A small network was shown many inputs. Here are its activations along a few directions, one row for each input.
In each table, some parts of the input vary, and every possible input appears once, in random order.
A made-up example of a description, with smaller parts first: one of 2 separate values, together with either a single point or one of 9 places around a ring or (one of 5 places around a ring, together with one of 6 places along a line).
Shared parts are said once, and a part with two or three values counts as separate values.
In the rows, 128 means zero.

Other details of the inputs vary at random and push rows far along two fixed directions, the same in every table; ignore that.

A family of inputs:
row 1: [128 111 120  73  87 150 108  75  80 151 145 124 116]
row 2: [166 107 127  72 102 138 119  88 106 171 133 152 110]
row 3: [127 135 136 142 143 110 103 194 143  68 130  96 127]
row 4: [136 140 119  92  76 147 109 102  72 147 166 113 122]
row 5: [180 110 176 110  86 183 117  79  88 168 127 124 142]
row 6: [174 133 126  79  99 132 124 104 103 169 141 142 111]
row 7: [167 125 127  80  97 134 111  88  86 170 159 143 112]
row 8: [ 98 148  95 181 161  97 171 111 151 187 109 176 138]
row 9: [126 107 119  84  72 156  98  80  76 149 151 126 120]
row 10: [122 139 143 121 155 114 129 177 152  59 130  84 122]
row 11: [ 75 137  60 205 125 105 157 124 157 195  94 204 140]
row 12: [ 87 153  68 203 120 106 143 128 136 184 124 191 138]
row 13: [ 52 134  58 206 131 103 143 113 138 184  98 176 145]
row 14: [184 127 140  72 105 136 124  98  97 172 135 140 113]
row 15: [164  95 141  73 109 141 108  68  88 174 142 153 114]
row 16: [123 118 144 124 154 122 119 170 162  54 128 112 119]
row 17: [ 97 164  90 165 159  95 182 126 147 186  90 141 142]
row 18: [124 107 146 140 155 122 111 161 163  53 154 142 116]
row 19: [110 133 141 136 157 114 115 171 142  52 148  86 125]
row 20: [127 106 150 126 177 109 111 156 161  63 131 111 120]
row 21: [135 133 149 139 156 117 123 170 161  60 158 131 116]
row 22: [168  84 177 110  89 188 114  62  96 173 113 136 144]
row 23: [145  89 201 151 162 159 114 140 157  70  98  92 151]
row 24: [ 85 165  74 180 133 104 185 125 160 181 107 178 134]
row 25: [ 58 165  66 175 136 101 177 125 140 175  96 136 142]
row 26: [132 145 145 134 143 120 123 188 153  57 148  99 126]
row 27: [120 116 143 134 145 126 117 172 163  55 129 113 125]
row 28: [ 88 160  76 177 130 107 176 127 154 176 113 177 136]
row 29: [ 48 160  65 181 141  99 174 110 134 176 107 133 144]
row 30: [164  90 200 151 159 160 130 152 181  83  93 121 147]
row 31: [124 129 146 129 176 102 116 167 147  68 136  83 125]
row 32: [148 131 128  63  66 153 103 104  68 143 150  92 119]
row 33: [162 142 121  83  71 140  93 125  71 154 151 116 118]
row 34: [153 111 119  75  64 151  82 100  72 160 133 131 116]
row 35: [ 84 145 115 198 145 133 189 108 148 196  50 118 173]
row 36: [177 127 171  95  90 177 128  95  85 165 109  94 144]
row 37: [151 112 123  79  82 151 115  94  99 152 145 153 112]
row 38: [ 76 140  74 167 154  98 177 110 159 189  77 159 138]
row 39: [129 149 137 130 147 114 132 180 151  68 143 103 123]
row 40: [146 102 135  72 115 139 110  69  82 170 127 125 121]
row 41: [141 113 193 152 163 150 121 150 141  72 106  67 154]
row 42: [134 132 146 143 152 118 118 174 159  57 162 132 118]
row 43: [147 149 120  75  87 139 129 108  87 152 145 110 116]
row 44: [ 67 166  72 179 133 106 167 119 129 171 124 147 140]
row 45: [101 128  95 165 160 103 178 105 164 194  83 184 136]
row 46: [135 102 183 165 168 150 141 150 181  92  70 104 154]
row 47: [140 143 120  78  85 143 117  93  71 153 161 110 117]
row 48: [ 50 157  55 208 132  96 149 126 125 186 104 149 148]
row 49: [134 111 147 138 143 129 118 172 172  58 143 139 120]
row 50: [124 119 145 120 157 121 126 166 165  57 122 111 118]
row 51: [166 132 130  83  69 153 111 111  93 147 161 138 115]
row 52: [158 109 134  64 112 140 122  83  94 172 110 124 118]
row 53: [ 66 132  75 184 139 109 169  99 155 175 115 189 133]
row 54: [ 58 131  54 219 128 102 152 108 148 199 108 209 141]
row 55: [176 116 199 148 151 158 131 163 169  81 105 112 143]
row 56: [133 136 140 120 167 103 131 171 153  81 120  86 125]
row 57: [151  97 132  78  64 163  91  80  79 144 171 148 113]
row 58: [131 126 122  80  73 150  98  94  62 143 162  95 123]
row 59: [182 131 127  85  63 148  87 121  80 156 157 146 112]
row 60: [162 129 136  58 108 135 119  95  78 165 123  92 121]
row 61: [138 114 150 126 156 123 127 167 174  60 135 138 113]
row 62: [140 136 156 132 183 105 126 167 148  76 137 100 126]
row 63: [154 142 150 113 164 109 127 177 151  75 134  96 118]
row 64: [134 138 145 132 173 104 122 171 150  72 146 100 123]
row 65: [ 75 150  84 167 160  94 170 100 125 194  94 129 146]
row 66: [145 126 189 163 166 148 130 159 149  75 113  85 153]
row 67: [138 138 142 143 141 115  91 188 133  61 159 107 123]
row 68: [165  94 136  65  96 145  99  73  86 164 157 148 109]
row 69: [141 128 152 139 138 128 107 174 153  52 169 128 119]
row 70: [111 111 143 134 157 121 109 160 155  49 142 113 120]
Each input here is: one of 2 separate values, together with one of 5 places around a ring, together with either a single point or one of 6 places along a line.
Question: The inputs of row 9 and row 27 match in every part but the choice among 2 separate values. If row 62 is changed in the same way as row 9 into row 27, which row does it become?
Answer: row 17
Question: The inputs of row 22 and row 30 match in every part but the choice among 2 separate values. If row 65 is changed in the same way as row 22 into row 30, which row does it become?
Answer: row 60
Question: Change only the place on the line of 6 in row 59. List by row number the other rows that result.
Answer: row 6, row 14, row 24, row 28, row 51
Question: Change only the place on the ring of 5 in row 11. List by row number the other rows that result.
Answer: row 3, row 33, row 34, row 59
Question: Change only the place on the ring of 5 in row 68. List by row number the other rows that result.
Answer: row 7, row 20, row 31, row 64
Question: Which other rows agree with row 69 in the choice among 2 separate values and the place on the ring of 5? List them by row number.
Answer: row 5, row 7, row 8, row 12, row 21, row 42
Question: Change only the place on the line of 6 in row 11. List by row number the other rows that result.
Answer: row 2, row 37, row 45, row 49, row 61
Question: Change only the choice among 2 separate values in row 43. List by row number the other rows that result.
Answer: row 47

A family of inputs:
row 71: [115 135 130 152 155 119 147 149 150 117 111 123 139]
row 72: [161 102 166 101 106 159 109 107 107 125 131 109 130]
row 73: [121 128 137 131 146 111 105 178 147  56 153 116 117]
row 74: [122 134  97  96  82 136 112  94  82 162 151 140 118]
row 75: [156 129 164 108 143 128 105 167 130  63 150  93 118]
row 76: [127 119 132 153 154 115 129 151 169 101 128 160 125]
row 77: [171 107 170  85 120 147 105 122 110 108 132  98 123]
row 78: [135 116 111 115 100 137 129  85 111 180 135 167 120]
row 79: [122 121 147 169 149 135 141 143 155 117 104 128 148]
row 80: [100 144 110 159 153 105 151 141 148 129 119 128 136]
row 81: [ 99 144 103 153 134 108 132 156 144 106 139 136 124]
row 82: [106 134 114 144 143 117 151 120 140 151 110 128 137]
row 83: [112 132 129 161 160 118 150 136 155 130  98 129 143]
row 84: [ 98 131 122 187 150 128 161 132 163 145  91 142 152]
row 85: [114 124 139 168 152 132 144 134 157 126 102 130 148]
row 86: [139 122 160 125 157 127 124 160 148  76 126 103 126]
row 87: [113 131  74 132  86 135 151  64 105 232 117 189 126]
row 88: [159 126 149  74 105 140 101 120  91 117 150 100 116]
row 89: [117 144  85 111  84 129 134  90  90 193 135 140 122]
row 90: [118 128 125 136 148 109 111 170 149  65 151 118 118]
row 91: [ 94 140 108 179 157 114 169 129 161 155  85 142 147]
row 92: [138 121 156 136 154 129 129 143 146 101 113 111 133]
row 93: [151 130 132  78  93 145 111  98  79 151 147 111 120]
row 94: [ 82 157  91 180 146 102 168 135 152 151 107 140 139]
row 95: [125 134 120 122 134 120 118 143 132 108 142 123 122]
row 96: [158 124 138  72  99 137  92 124  93 117 160 108 110]
row 97: [139 115 140 120  97 158 127  82  98 174 115 131 140]
row 98: [165 120 142  68 100 137  90 126  94 109 166 104 109]
row 99: [156 125 155 104 137 124  97 173 132  59 161 101 114]
row 100: [154 125 126  68  76 145  88 112  72 126 169 118 109]
row 101: [108 141  92 125  98 134 159  75 100 212 105 142 136]
row 102: [111 124 116 167 153 114 143 135 166 127 119 171 126]
row 103: [127 130 114 128 109 139 145  88 101 194 101 136 139]
row 104: [163 106 163 115 143 132 102 160 151  71 150 139 113]
row 105: [105 137 123 154 157 114 152 140 154 127 107 126 138]
Question: What do these inputs look like to the network?
Answer: one of 5 separate values, together with either a single point or one of 6 places along a line
Question: Change only the choice among 5 separate values in row 87. List by row number the other rows that result.
Answer: row 76, row 78, row 102, row 104
Question: A walk changes only the place on the line of 6. It starts at row 100 and steps to row 99. List the rest of the walk in order.
Answer: row 75, row 71, row 103, row 79
Question: Which other rows agree with row 83 in the choice among 5 separate values? List them by row number.
Answer: row 73, row 76, row 85, row 88, row 96, row 105

A family of inputs:
row 106: [187 131 154  85 113 139 119 133 106 140 132 109 121]
row 107: [159  98 153  43  94 158 102  72  71 152 132  90 118]
row 108: [133 139 152  95 146 116 116 157 125  73 135  66 122]
row 109: [117 102 140 136 133 130  94 171 144  46 152 127 119]
row 110: [104 130  93 184 100 139 156 103 144 192 110 186 147]
row 111: [ 91 158  69 152 145  91 176 109 140 187 116 181 121]
row 112: [112 113 136 162 199 108 158 149 184  94  99 135 136]
row 113: [142 135 111  72  69 140  89 105  60 135 166 113 109]
row 114: [ 95 129 101 201 124 136 169  99 144 202  91 170 160]
row 115: [112 159 134 192 166 114 158 179 174  96 114 113 149]
row 116: [ 75 125 122 215 178 119 139 167 183  86 112 129 151]
row 117: [164 147 182 118 134 144 125 167 131  74 134  69 137]
row 118: [115 158  96 168 117 124 169 113 125 205 102 141 149]
row 119: [132 118 135 104  82 171 114  76  73 172 117  93 139]
row 120: [167 106 149  96  90 159 123  78  91 186 107 135 134]
row 121: [ 89 158  62 151 135  99 189  83 124 247  84 169 142]
row 122: [130 119 139 161 129 147 145 120 137 149  97 134 155]
row 123: [147 139 113  84  62 151  95  95  59 159 165 120 114]
row 124: [149  94 133  66  90 149  92  81  82 143 153 135 106]
row 125: [169 126 124  48  95 132 117  84  72 174 153 133 107]
row 126: [155 129 133  46  81 141  95  90  57 144 160  87 113]
row 127: [134 135 145  99 163 107 130 166 143  79 124  75 119]
row 128: [174 134 172 125 136 131 108 176 145  70 151 101 128]
row 129: [ 68 141  81 209 111 140 191  79 125 236  70 168 168]
row 130: [163 127 160  86 164 112 125 157 142  76 138 102 111]
row 131: [125 115 120 138 146 122 134 107 147 147 112 168 124]
row 132: [ 80 171  49 204 106 111 187  99 133 241  97 187 153]
row 133: [152 116 191 141 145 161 125 156 149  69 114  82 144]
row 134: [171 129 123  56 103 137 110  86  82 179 145 135 108]
row 135: [ 79 155  75 150 123  93 139 141 143 136 148 153 120]
row 136: [144 108 132  91  61 171  79  94  78 138 162 135 118]
row 137: [130 131 147 105 140 107  99 163 130  71 163  93 117]
row 138: [163 136 152 133 128 122 115 197 158  59 158 129 121]
row 139: [144  90 158 108 157 127 100 147 140  65 144 110 116]
row 140: [102 111 119 134 145 120 140 107 134 145 110 127 131]
row 141: [166 108 138 101  80 156 114  77  96 178 126 160 122]
row 142: [164 104 178 148 139 146 106 164 163  59 138 126 131]
row 143: [ 87 152  93 149 126 107 133 133 116 140 134 124 132]
row 144: [181 130 149  26 102 142 121  85  71 160 137  96 109]
row 145: [ 65 164 102 184 179  94 160 178 172  94  97  92 149]
row 146: [167 140 129  88  55 158 108  94  68 170 159 131 119]
row 147: [ 81 155  83 155 134  92 139 132 137 142 139 142 125]
row 148: [ 64 156  47 155 126  92 186  86 115 233  96 153 138]
row 149: [130 139 148 136 141 121 102 178 135  66 153  93 129]
row 150: [162 100 180  88 169 135 125 139 145  73 114  96 122]
row 151: [ 67 119 120 197 189  98 137 156 188  82 116 131 141]
row 152: [ 78 151  94 181 189  75 149 180 188  86 125 144 121]
row 153: [131 127 124 106 143  99 112 187 149  61 165 128 103]
row 154: [167  98 163 103 147 132  99 153 160  64 149 145 111]
row 155: [176 140 140  78  92 144 134  96  83 191 110 108 124]
row 156: [132 150 111 151 130 113 142 136 144 157 123 160 120]
row 157: [119 122 135 170 124 149 138 116 134 140 116 143 148]
row 158: [ 73 127 122 218 173 116 132 167 183  78 113 141 141]
row 159: [ 88 161  99 169 136 120 146 138 127 147 116 114 142]
row 160: [119 124 130 172 117 148 135 118 135 135 120 154 140]
row 161: [152  95 167 114 176 122 119 148 158  67 134 129 119]
row 162: [ 75 118 113 185 165 100 128 165 186  75 134 150 130]
row 163: [100 162 110 150 131 129 147 130 116 143 113  96 142]
row 164: [ 81 156 105 190 150  96 133 194 173  78 140 142 129]
row 165: [166 101 170 136 143 134 107 171 169  60 137 151 116]
row 166: [169  99 186 136 157 134 109 158 165  69 126 124 128]
row 167: [167 103 181  96 174 138 115 142 153  78 106  97 125]
row 168: [139 105 172 128 139 153  97 153 125  61 133  86 132]
row 169: [161 104 137  77 109 150 122  69  91 181 112 136 128]
row 170: [160  95 165 103 159 128 110 143 148  65 145 135 109]
row 171: [170 139 147  86  73 159 106 104  71 155 159 115 125]
row 172: [ 73 154  62 157 143  90 166 114 129 192 114 155 130]
row 173: [133  99 168 109 146 132  98 143 135  65 139  85 128]
row 174: [135 109 138  67  86 156 109  65  72 167 130  90 129]
row 175: [174  95 151  62 106 153 100  77  91 159 135 140 119]
row 176: [ 87 125 119 145 131 135 141 113 118 136  99 104 144]
row 177: [ 77 115 101 192 184  96 146 172 204  79 127 162 128]
row 178: [175 128 170 118 151 119 107 172 154  80 144 112 115]
row 179: [182 142 156  74  81 161 122 106  78 167 127  89 134]
row 180: [ 62 165  63 170 128 103 163 116 115 182 105 129 144]
row 181: [169 113 157  86  75 181 124  77  79 184 108 105 145]
row 182: [124 107 118  98  82 154 102  76  73 160 142 119 129]
row 183: [161 107 177 133 116 155  97 164 148  52 159 129 126]
row 184: [ 36 171  20 187  96  92 174 108 117 215 115 180 139]
row 185: [166 129 145  93 145 111 110 177 152  66 157 140  97]
row 186: [109 154  77 142 135 101 161 106 133 194 113 178 120]
row 187: [129 153 115 119 161 112 159 122 139 158  94 123 130]
row 188: [151  98 157 115 157 121 113 155 170  57 154 150 109]
row 189: [129 150 104 146 117 112 141 145 150 153 132 170 117]
row 190: [ 96 162 113 210 159  99 153 200 194  76 131 154 140]
row 191: [143 101 135  74  71 162  75  82  66 133 157 120 112]
row 192: [164 130 110  45  77 133 117  94  82 166 168 154  96]
row 193: [ 52 131  61 179 112 113 160  68 121 210 105 175 138]
row 194: [131 101 164 118 140 141  97 151 126  56 133  84 130]
row 195: [133 121 145 143 142 140 153 116 139 158  79 128 145]
Question: The inputs of row 192 and row 188 match in every part but one. If row 130 is changed in the same way as row 192 into row 188, which row does it become?
Answer: row 112
Question: The inputs of row 117 and row 133 match in every part but one. If row 149 is changed in the same way as row 117 into row 133, which row does it become?
Answer: row 116
Question: What do these inputs look like to the network?
Answer: one of 2 separate values, together with one of 5 places along a line, together with one of 9 places around a ring
Question: A walk changes only the place on the ring of 9. It starts at row 109 and steps to row 136. List the rest of the walk in order.
Answer: row 183, row 110, row 165, row 154, row 188, row 177, row 162
Question: Change only the choice among 2 separate values in row 164. List by row number the other rows that result.
Answer: row 136
